Each row below holds a small network's activations on one input, seen along a few directions.
Each table varies a few parts of the input and shows all the possible inputs, shuffled.
A made-up example of a description, with smaller parts first: line(6) and (point or (values(2) and ring(5)) or line(11)).
Shared parts are said once, and a part with two or three values counts as separate values.

Other details of the inputs shift rows strongly along two fixed directions, in all tables alike. That doesn't count.
To show where, the next rows are all for the same input, with only those details redrawn:
[ 12  24 -50 -15  12 -24  14   5 -36  -5  43 -18]
[ -6  13 -31 -15   0  -6  -5 -12   6  -1  -6 -14]
[-35 -25   0  16  -7  17 -17 -15  13  -4   3  14]
[-33 -23  -2  15  -6  15 -15 -14  10  -4   6  13]
[ -6  14 -32 -16   1  -7  -5 -13   7  -1  -8 -15]
[-15  16 -24 -25  -7   2 -18 -29  45   4 -58 -19]
[ -6  14 -32 -16   1  -7  -5 -13   8  -1  -9 -15]
[-17  15 -22 -26  -8   4 -20 -31  49   4 -62 -19]

Rows:
x1: [  0  23 -13   0  -5 -29   4  -8  -2   3 -16 -10]
x2: [ 32  10 -15   9   2  -4  24  13 -48   0  36  -8]
x3: [ -2  10 -18 -12  -7 -30  -6  -8  19   2 -10  -9]
x4: [ 16   2   6  -1   8   0  18  29 -23  -2  46 -10]
x5: [ 14  28  -7 -20  17  -2  -9  -4  -5  11 -15  -2]
x6: [ 13  -2   9   1  -1  -9   4   1 -10   6 -13   5]
x7: [-15  17 -24 -27  -7   2 -18 -29  47   4 -59 -20]
x8: [-12 -39  37  41 -17  18  -1   0  -3   6   2  28]
x9: [ 28  -4  -3  12  -3 -17  26  21 -26  -4  38   1]
x10: [-13  19 -10 -20 -13  -7  -9 -19  56  -8 -63 -18]
x11: [-25 -33  32  18   5  26 -18   9  16  -5  13  40]
x12: [-19 -32  45  32 -12  36  -5  -4  -2   3   3  18]
x13: [-28 -31  28  20  10  36 -19   1   7  -1  11  37]
x14: [-15 -39  39  25   1   8 -12   8   6  -6  12  36]
x15: [ 19  27 -30  -3   4 -47  24  15 -30 -11  40 -14]
x16: [ 11   6  19   1  -6  -4  11   4 -10  11  -4  -6]
x17: [ 12   5  18   8   4  -7  10  18 -28  15  27  -6]
x18: [ 21   9  -7  -4   8   4  29  18 -40  -5  44 -13]
x19: [ 10   8   5   3  16 -14  -1  14 -30  11  29  19]
x20: [-18 -41  28  26  -1  36  -5  -2   1 -11   3  27]
x21: [  7   5   4 -20 -19  14  -3 -14  62   0 -73 -16]
x22: [-17 -39  50  29 -15  17   1   6  13  -2   9  21]
x23: [  2  17 -29  -3   2 -18  -1  -7 -25   4  20 -10]
x24: [ 24  24 -13 -19  14  -7  -1  -1 -16   4 -12 -10]
x25: [-22 -32  38  26   0  41  -5   9   3   1  16  11]
x26: [ 21   4  10   5   7 -16  19  30 -29   4  51  -9]
x27: [ -1  19  23 -18  -8  22 -16 -18  45  19 -73 -26]
x28: [-17 -46  33  24  -6  26  -6   7  10 -14   6  30]
x29: [ 28  16 -21 -13  -1   5  20   3  -5  -3  -7 -21]
x30: [-11 -42  38  27  -7   9  -3   6   5  -9   9  31]
x31: [  7  -3   3 -12   9   2  -3   9   7  -8  -4   7]
x32: [ 13   1   3   0   3   6   2  -3 -13   0 -12   0]
x33: [ 20  19  -3 -18  10 -19  -2   0  -6  10 -23  -3]
x34: [ 18   1 -14  -2  22   1  11  19 -41  -9  44   6]
x35: [  9  17 -31  -2   2 -39   6   3 -36   9  34  -6]
x36: [ -3  11 -28 -18  -4 -18  -4  -4  14  -4  -1 -11]
x37: [  1  27 -20  -4  -1 -15   3 -13  -7  -2 -15 -16]
x38: [-21 -31  40  23   4  11 -18   8  14   1  14  41]
x39: [ 23  19  -4 -24  -2  -4  19  11   5  -3  -5 -23]
x40: [ -4  20 -25  -7   1  -7   6  -9   4 -10 -11 -17]
What is each input in this table made of? -> ring(5) and (values(2) or line(6))
Changing only the ring(5) part turns x15 into x40. The same change can be made to x38. Which row results? -> x13
Changing only the ring(5) part turns x17 into x26. The same change can be made to x8. Which row results? -> x9
Which other rows agree with x21 in the ring(5) part? List them by row number. -> x4, x10, x11, x28, x31, x36, x39
Which other rows does x25 become when the line(6) part takes its other values? List them by row number. -> x13, x18, x20, x29, x34
Which other rows agree with x23 in the ring(5) part? List them by row number. -> x2, x5, x12, x24, x27, x32, x37
Which other rows does x40 become when the values(2) part takes its other values? List them by row number. -> x7

Rows:
x41: [ -2  27  18 -28   3  20 -18 -21  50  10 -96 -11]
x42: [ 27  13   0  -2   0 -26  16  14 -26  13   7 -12]
x43: [-29 -53  32  30 -14  41  -2   2  10  -7  22  30]
x44: [ -2  23  21 -36   9  16 -18 -18  60   6 -90 -11]
x45: [ -3  14 -54   1   7 -27  -2 -15 -22  -7  17   3]
x46: [-38  19 -16 -26 -14  -5 -29 -40  70   5 -71 -26]
x47: [-17  20 -36  -6  -1 -24   0  -9 -19  -3  27 -20]
x48: [-30 -51  33  34  -4  48 -16  -1  -3  -8  17  21]
x49: [ 21  28  -3  -6  22  -1  13  10 -29   4   9  -3]
x50: [ -3   9   1 -34  -3  27 -21 -24  65   4 -82 -29]
x51: [ 22  12 -22  -6  -2   3  24   1 -23   4  16 -15]
x52: [-63 -36  12  51 -16  18 -22 -21   4  -1  26  26]
x53: [  9  21  21 -10 -20   6  -2 -23  60   4 -95 -21]
x54: [ 19  23   0 -16  21  -3  11  13 -30  -2   9  -5]
x55: [-22 -52  55  42 -13  12  -8   7  -3   6   9  31]
x56: [ -2  12  -3 -32  -5  29 -21 -17  70   5 -81 -26]
x57: [ 29  16   2 -16   9 -17   4  10 -27  12  12  -3]
x58: [-19 -47  55  29  -2  21 -19   3   3   6  18  42]
x59: [ 31  21  -2  -7   9 -14   5   6 -27  18  12  -1]
x60: [ 30  16   2  -4  -1 -19  26  20 -10 -12  15 -11]
x61: [ -2  10 -55 -10  11 -33   0  -2 -19 -15  34   5]
x62: [ -6   9 -50  -8   7 -29  -4 -12 -23 -13  17   1]
x63: [ 27  10   0  -8   4 -29  16  21 -13   9  15  -9]
x64: [-22 -54  55  39  -9  10  -7   9   5   5  15  32]
x65: [ 30  19  -1 -12   7 -14   4   9 -29  14  11  -1]
x66: [-37  24 -19 -19 -20  -1 -28 -44  60   9 -78 -26]
x67: [ 30  16   0 -18  11 -17   4  16 -16  10  19   1]
x68: [ 28  10  -1  -7   3 -28  16  24 -11  10  15  -8]
x69: [-28 -53  30  32 -15  42  -2   5  12  -5  22  31]
x70: [-28 -51  32  37 -18  44  -1  -5  -3  -3  14  28]
x71: [ 29  16   4  -2  -3 -18  26  14 -22 -11   8 -15]
x72: [ 30  19   2   3  -5 -16  26  13 -23  -9   7 -14]
x73: [ 20  15 -23  -5  11  10   9   4 -24   2  16 -21]
x74: [-18 -44  52  45 -16  22   2  15  13 -15  15  32]
x75: [-26  13 -32 -21 -12  -6 -33 -46  57  -1 -88  -5]
x76: [-16  21 -38  -8   1 -25   0  -3  -7  -4  33 -15]
x77: [ 19  10 -22 -16  13   7   8  14 -13  -5  23 -19]
x78: [ 19   5 -18 -18   3  -1  22   7 -16  -4  21 -16]
x79: [ -4  10 -54  -9   8 -29  -4  -3  -9 -13  23   5]
x80: [-28 -36  49  31   9  37 -13  14   6  -6  15  43]
x81: [ -5   7 -50 -11  11 -31  -4 -10 -15 -15  22   2]
x82: [ 28  14  -1   3   1 -26  17  12 -24  17   8 -11]
x83: [ 20  24  -2 -18  24  -4  11  19 -18  -3  15  -1]
x84: [ 19   7 -19 -15  -2   1  22   5 -24  -2  16 -17]
x85: [ 29  14   4  -5   1 -20  26  16 -13 -13  13 -14]
x86: [ 31  17  -2 -17  10 -16   4  19 -14  12  19   2]
x87: [-29 -48  31  39  -6  50 -15  -2  -4  -5  15  22]
x88: [-64 -39  12  41 -14  16 -24  -8  16  -6  33  28]
Changing only one part turns x48 into x87. The same change can be made to x47. Which row results? -> x66
What is each input in this table made of? -> line(6) and (values(2) or ring(6))
Which other rows does x47 become when the values(2) part takes its other values? List them by row number. -> x62
Which other rows agree with x46 in the line(6) part? List them by row number. -> x44, x50, x58, x64, x78, x81, x85
Start at x86 and move only the line(6) part, one step at a time. The first step leads to x67. Which rows follow, in order? -> x58, x57, x65, x59
Which other rows does x80 become when the ring(6) part takes its other values? List them by row number. -> x56, x68, x69, x74, x86

Rows:
x89: [  5 -15  23 -21 -24  25   1 -23  32   7 -69 -31]
x90: [ 35   4 -17  -5  -3  17  19   5  -9   8   0 -35]
x91: [-34 -50  48  44 -23  13   0   5  41 -15  -5  46]
x92: [  4  38  -1   3  -6 -27  10  -2 -14  18  -3 -12]
x93: [  9   4   5 -14  -5  32   5   5  60 -17 -54 -19]
x94: [-61 -46 -12  20   8  18 -30  -3  -3 -12  67  34]
x95: [ 32   7 -21   1 -13 -56  14   7 -33   9  16 -18]
x96: [-11   4  19 -22   1 -32 -36  -5  54  16 -50   3]
x97: [ -4  29   8  10  -5 -44  -5  -6  -6  12 -16 -16]
x98: [  8  -1  20 -27  -7  13  14   2  39 -24 -46 -21]
x99: [ -2   7 -73 -10 -11 -16   9 -15 -29  -6  34 -28]
x100: [ -4  33  13  -2 -12  12  -2 -16  23  20 -40 -15]
x101: [  0   3  12 -30  14  36 -25   1  59  14 -47 -13]
x102: [ 33  22 -18 -16  28  22   0   7 -21   0 -13  -4]
x103: [-30 -47  45  46   3  -2 -35 -11  -1  -2 -15  59]
x104: [ 40  27 -22 -13   1 -18  39  25 -10 -17  34  -8]
x105: [ 32  28 -15 -17  15   2   3  -2 -19   7 -12  12]
x106: [ 24   7 -14  -1 -18 -27  19  -1 -11  19  -4 -12]
x107: [-12 -32  23  26  13 -11   0  33 -34   9  85  46]
x108: [ 19  34   1 -15  10  -7  27  11 -50   0  24 -40]
x109: [-26  10 -50 -17  11   7 -29 -41  12 -10 -36   5]
x110: [ 30  28 -15 -33  17 -13   7  23 -12  16  37  -3]
x111: [  0 -39  33  23  22  28   3  13 -65 -15  50  35]
x112: [-43 -60  58  50 -24  -3 -20  -4  53 -22 -21  43]
x113: [ -3  18 -72 -14   5 -28  22   3 -15 -36  51 -19]
x114: [ 18   4  -2  -9 -25  11   7 -14  26  20 -44 -15]
x115: [-61 -21 -19  49  -2  11  -8 -12 -45 -13  78  14]
x116: [ 26  15  -1 -46  25  -8  10  25 -25   2  30 -22]
x117: [ -4  26  10  -1  -2  33  -6  -7  24  13 -46 -30]
x118: [-20 -38  33  43   7  12 -13  -1 -21   3  14  63]
Changing only one part turns x112 into x97. The same change can be made to x113. Which row results? -> x115
What is each input in this table made of? -> values(5) and (point or line(5))
Which other rows does x93 become when the values(5) part takes its other values? List them by row number. -> x90, x101, x102, x117
